These are the activations of a small neural network, seen along a few directions. Each row is one input.
In each table, some parts of the input vary, and every possible input appears once, in random order.
A made-up example of a description, with smaller parts first: one of 8 places around a ring, together with either a single point or one of 11 places around a ring or (one of 3 separate values, together with one of 4 places along a line).
Shared parts are said once, and a part with two or three values counts as separate values.
In the rows, 128 means zero.

Other details of the inputs shift rows strongly along two fixed directions, in all tables alike. That doesn't count.

Rows:
x1: [119 122 169 136  89 155 131 164 155 135 185 170 147  88]
x2: [135 191 152 169 173 110 168 137 124 117 100 129  67 170]
x3: [143 139  99  87 145 131 120 140 125 105 122  90 118 160]
x4: [141  89 140 109  62 179 109 135 153 108 138 141 185  44]
x5: [130  89 144  87  57 170 118 168 157 126 173 148 194  82]
x6: [163 127  96  95 140 118 115 117 108 106 116  96 109 137]
x7: [128 123  95 140 170 106 121 117 133 155 119 111 157 138]
x8: [157 110 171 129  67 152 134 143 130 154 143 157 124  96]
x9: [ 97 109 169 144  93 141  80 149 147 135 155 142 130  86]
x10: [137 160 158 136 155  95 134  98 109 144  95 118  37 164]
x11: [ 99 126  92 136 141 110 119 118 109 110 126 133 132 148]
x12: [ 92  90  75 103 157 116 115 134 117 111 136 117 175 102]
x13: [121 136 100 114 188 124 148 138 113 110 137 119 139 141]
x14: [141 172 141 175 164  88 116 116 138 169 103 107  66 186]
x15: [123 113  94 106 139 106 141  92 125  92 108 106 134 112]
x16: [113 112 158 170  83 159  92 120 165 163 153 159 171 108]
x17: [110 127  96 133 140  87 144 137 116 133 132 128 104 146]
x18: [127 120  76 145 150 100 124 112 156 116 115  97 163 134]
x19: [145 112 162 127  70 179 109 123 127 135 135 166 148  96]
x20: [166 158 154 145 162 122 162 121  81 159  78 120  68 166]
x21: [135 148 201 198  95 117 133 139 158 207 133 159  95 143]
x22: [129 107  86  71 143 149 131 145 116 108 131 100 189 120]
x23: [120 177 214 184 111 164 136 142 131 154 141 180  87 144]
x24: [143 169 221 166  89 165 145 160 145 154  95 150  92 133]
x25: [ 99 123  76 129 146 104 130 127 130  95 114 110 138 118]
x26: [130 114 113 110 132  92 158 102 114 130 128 122  99 143]
x27: [118 111  89 101 135 116 129  80 106 101 125 123 137 135]
x28: [120 118  86  90 153 127 102 139 137  74 173 105 162 114]
x29: [122 106 121 105 155 116 138 101 107 130 113 124 130 115]
x30: [137 143  92 100 135 139 137 126 108 105 117 113 142 172]
Description of these inputs: one of 5 separate values, together with either a single point or one of 5 places around a ring.
Changing only the choice among 5 separate values turns x10 into x15. The same change can be made to x28. Which row results?
> x2
Change only the choice among 5 separate values in x3. List by row number the other rows that result.
> x5, x22, x24, x30
Change only the choice among 5 separate values in x7. List by row number the other rows that result.
> x14, x16, x18, x21

Rows:
x31: [159 144  54  90 162  67 172 112 107 112 130 104  76 194]
x32: [150 140  34 157 166  60 135  60 117 139 100 102 107 182]
x33: [123  86 198 141  46 167 105 165 164 148 139 150 106  63]
x34: [131 121 212 139  54 182 115 147 149 144  96 164 134  75]
x35: [163 165  90 110 191 116 140 114  72  61 115  90  93 198]
x36: [146 147  78  97 205 120 169 130  67 111 103  99 120 207]
x37: [ 70  75 186 175  48 162  87 117 152 138 145 191 158  26]
x38: [ 71 112 188 177 116 145  99 157 168 198 171 161 160 117]
x39: [143 157  71 118 161 113 143 131  70  64  92  88  93 203]
x40: [123  80  53  34 134 136 101 147 102  92 154 134 194 106]
x41: [141 173 202 176 107 171 168 130 128 159  60 137  48 164]
x42: [157 168 251 175 119 131 140 135 123 169 102 131  50 120]
x43: [116 131 198 129  60 169  98 168 136 129 123 178  96 107]
x44: [129  81  77  46 128 138  93 127 149  73 188 108 170  73]
x45: [ 90  57  47 100 150 108 112  90 100 108 149 138 209  73]
x46: [148  81  85  61 145 131 106 116 143  67 132  80 198  75]
x47: [157 157  60  83 164  74 162 120  91  93 109 129  86 205]
x48: [ 92 118  36 121 139 132  97 186 176  77 164 108 224  78]
x49: [145 155  44 152 178  40 123  91 143 139 107  92 129 223]
x50: [138 165  67 144 211  59  91  82 139 121 105  75 115 202]
x51: [ 55  66  49  90 169 105 125 122 119 105 174 132 213  75]
x52: [ 90 172 231 209 144 122 106 134 173 181 147 150  76 155]
x53: [162 160  86  99 200 126 167  92 109  88  83  78  97 179]
x54: [155 118  70  96 191  80 161 128  86 138 102  85  80 171]
x55: [114 120 157 177  66 175 112 199 213 146 206 182 220  45]
x56: [144 160 201 150 130 135 149 148 104 203 117 155  29 164]
x57: [ 95  67  75 103 141 119  93  76 134  73 165 137 197  50]
x58: [112 106 198 129  44 177  96 163 161 146 155 165 102  74]
x59: [ 61  59  49  95 121 103 127 117 156  82 199 149 228  56]
x60: [148 105 213 140  91 160 112 144 159 144 150 142  89  76]
x61: [130 173 204 161  92 129 130 141 106 163 108 127  29 171]
x62: [153 163  83  75 197  89 130 116  89  74 106 110  75 185]
x63: [154 120  82  76 171 115 148 119  91 127  85 106 154 139]
x64: [150 156 215 167 131 122 160 148  91 204  88 129  65 145]
x65: [150 218 218 155 133 161 165 118 111 143  91 143  46 160]
x66: [169 124  61 103 161  61 176 115 112 114 116  91  78 177]
x67: [143 145  72  84 182  86 149 116  62 137 121  79  93 195]
x68: [139 191  61 154 237  83 140 153 138  93 128  89 115 174]
x69: [ 63  82  65  91 173 104 110 105 146  65 182 124 192  68]
x70: [132  99  81  48 126 128  87 113 122  74 182  87 171  98]
x71: [ 91  70  45 109 101 119  39 120 182  99 151  99 242  92]
x72: [151 204 190 156  97 149 191 122 116 158 101 162  70 166]
x73: [116 131 203 151  74 194 121 163 133 121 126 153 125 118]
x74: [128 176 190 212 149 108 106 124 135 230  93 139  84 199]
x75: [170 193 226 163 150 134 154 115 113 154  63 143  37 163]
x76: [169 165 220 168  89 142 172 128 132 182  87 173  76 144]
x77: [147 153 237 184  94 142 143 149 137 168  62 133  55 131]
x78: [104  89 185 182  57 139 122 102 149 157 160 205 150  60]
x79: [140 139  66 147 184  91 100  57 125 124 106  93 107 149]
x80: [109  71 168 165  54 189  57 112 163 204 163 176 193  35]
x81: [ 73  87 176 166  57 150  91 154 213 163 211 179 206  80]
x82: [155 145  71  96 195 127 182 108  85 130  74  89 115 191]
x83: [ 96  76 168 178  30 184  47 113 184 165 146 164 174  30]
x84: [158 110 198 146  65 151 143 141 157 157 124 149 138  91]
x85: [127 169  57 152 218  95 147 173 122 141 132 105 146 162]
x86: [139  61  71  67  82 116 126 129 141  91 168 103 231  59]
x87: [136 192 227 157 104 181 169 143 100 191  97 168  81 141]
x88: [138 134 222 142 103 200 116 147 139 117 151 154 128 109]
x89: [131  70  69  66  90 169 128 138 141  67 186 132 239  96]
x90: [168 184 196 185 103 141 168 139  92 145 117 158  55 197]
x91: [153 142  75  91 134  81 152 109  96 114 145  97 104 184]
x92: [137 143  88 109 153  76 145 129  94 105  77  71  98 155]
x93: [166 168 192 169 105 160 193 118 136 169  90 155  67 170]
x94: [ 99 134 193 121  26 218 115 152 151 122 135 164 166  51]
x95: [154 106  88  89 175 106 149 126 100 129  90  81 149 138]
x96: [131  66  69  59 108 177  97 148  99  79 179 126 237  87]
x97: [ 76 148  56 152 204  54 130 125 138 114 108  80 104 212]
x98: [ 35  61  55  97 123 116 100 129 151  70 173 130 213  46]
Changing only one part turns x57 into x45. The same change can be made to x70. Which row results?
> x67
Changing only one part turns x56 into x58. The same change can be made to x87. Which row results?
> x94
What do these inputs look like to the network?
> one of 4 separate values, together with either a single point or one of 5 places around a ring or one of 11 places around a ring
Start at x59 and move only the place on the ring of 5, one step at a time. The first step leads to x78. Which rows follow, in order?
> x32, x49, x81
Change only the choice among 4 separate values in x82. List by row number the other rows that result.
> x41, x53, x93
Start at x91 and move only the place on the ring of 11, one step at a time. The first step leads to x47. Which rows follow, in order?
> x90, x89, x72, x93, x76, x84, x86, x66, x31
Start at x57 and move only the place on the ring of 5, one step at a time. The first step leads to x69. Which rows follow, in order?
> x52, x50, x79

Rows:
x99: [124  94  88  95 121 110 110 118 121 114 150 120 144 114]
x100: [132 158 230 190 109 126 142 135 128 189 124 169  41 139]
x101: [128 185 227 208 125 134 125 164 149 192 130 156  50 162]
x102: [167 173 240 166  84 158 143 144 127 168  97 145  44 153]
x103: [126 154 125 118 141 127 154 139 110  92 128 128 100 156]
x104: [111 103 132 138  99 158  94 162 171 142 171 145 211  85]
x105: [121  99  88 104 118 108 123 112 139 100 152 122 155 112]
x106: [109 103 147  95  91 177 111 160 139  96 180 154 170  67]
x107: [145 127  16  98 196  59 158  91  81 108  96  79 125 192]
x108: [143  87 150  80  80 180 106 148 142 129 150 131 182  72]
x109: [124 139 127 134 163 112 116 112 117 120 114 111  97 137]
x110: [130 191 212 217 113 142 134 153 157 191 115 161  73 167]
x111: [152  89 145  94  75 184 111 145 142 128 143 134 193  73]
x112: [122 136  79 127 155 102 139 106 121 107 101 111 127 143]
x113: [171 155  91  90 176  97 149 123  89 107  94  81  77 185]
x114: [122 143 133 111 151 138 155 146 104 117 130 134 119 142]
x115: [129 147 118 145 151 121 127 101 123 122  96 119 115 144]
x116: [166 142 122 108 116 144 140 123 121 120 102 113 124 143]
x117: [111  87 144 127  99 168  93 125 149 129 145 142 196  60]
x118: [133 155 230 188 104 132 143 130 117 209 107 164  45 152]
x119: [114 101  89 117 137 122 123 121 129 114 126 119 171 101]
x120: [121 136 128 133 167 116 126 110 114 135 105 112 110 140]
x121: [117  79 132 122  85 151 115 128 151 139 164 154 196  64]
x122: [125 107  79 110 121 115 132 106 136 112 139 128 167 113]
x123: [124 133  94 122 161 103 119 100 122  95 109  99 118 147]
x124: [124 182 227 207 130 136 133 164 146 205 121 157  66 165]
x125: [118 136 120 135 155 102 129 123 118 122 116 117  93 135]
x126: [109 104  91 111 126 115 113 118 140  90 134 114 152 105]
x127: [139 152  27  87 216  86 180 122  72  74 101  88 126 197]
x128: [113 108 136 105  80 185 122 150 146  98 163 162 190  74]
x129: [ 97  82 142 115  96 156 100 137 151 132 155 143 181  56]
x130: [132 166  49 131 198  67 139 126 125  99 117  80 106 210]
x131: [108  76 138 107  88 149 109 131 151 140 171 151 186  63]
x132: [138 136 105 135 124 107 139 103 116 136 109 127 111 155]
x133: [133 119  80 111 133  91 130 103 115 108 122 108 117 155]
What do these inputs look like to the network?
> one of 5 places around a ring, together with either one of 3 separate values or one of 4 places along a line
Changing only the place on the ring of 5 turns x121 into x131. The same change can be made to x117. Which row results?
> x120
List by row number the other rows that have the place on the ring of 5 in common with x116.
> x110, x112, x115, x122, x128, x132
Change only the choice among 3 separate values in x106. List by row number the other rows that result.
> x101, x113
Change only the choice among 3 separate values in x111. List by row number the other rows that result.
> x104, x127
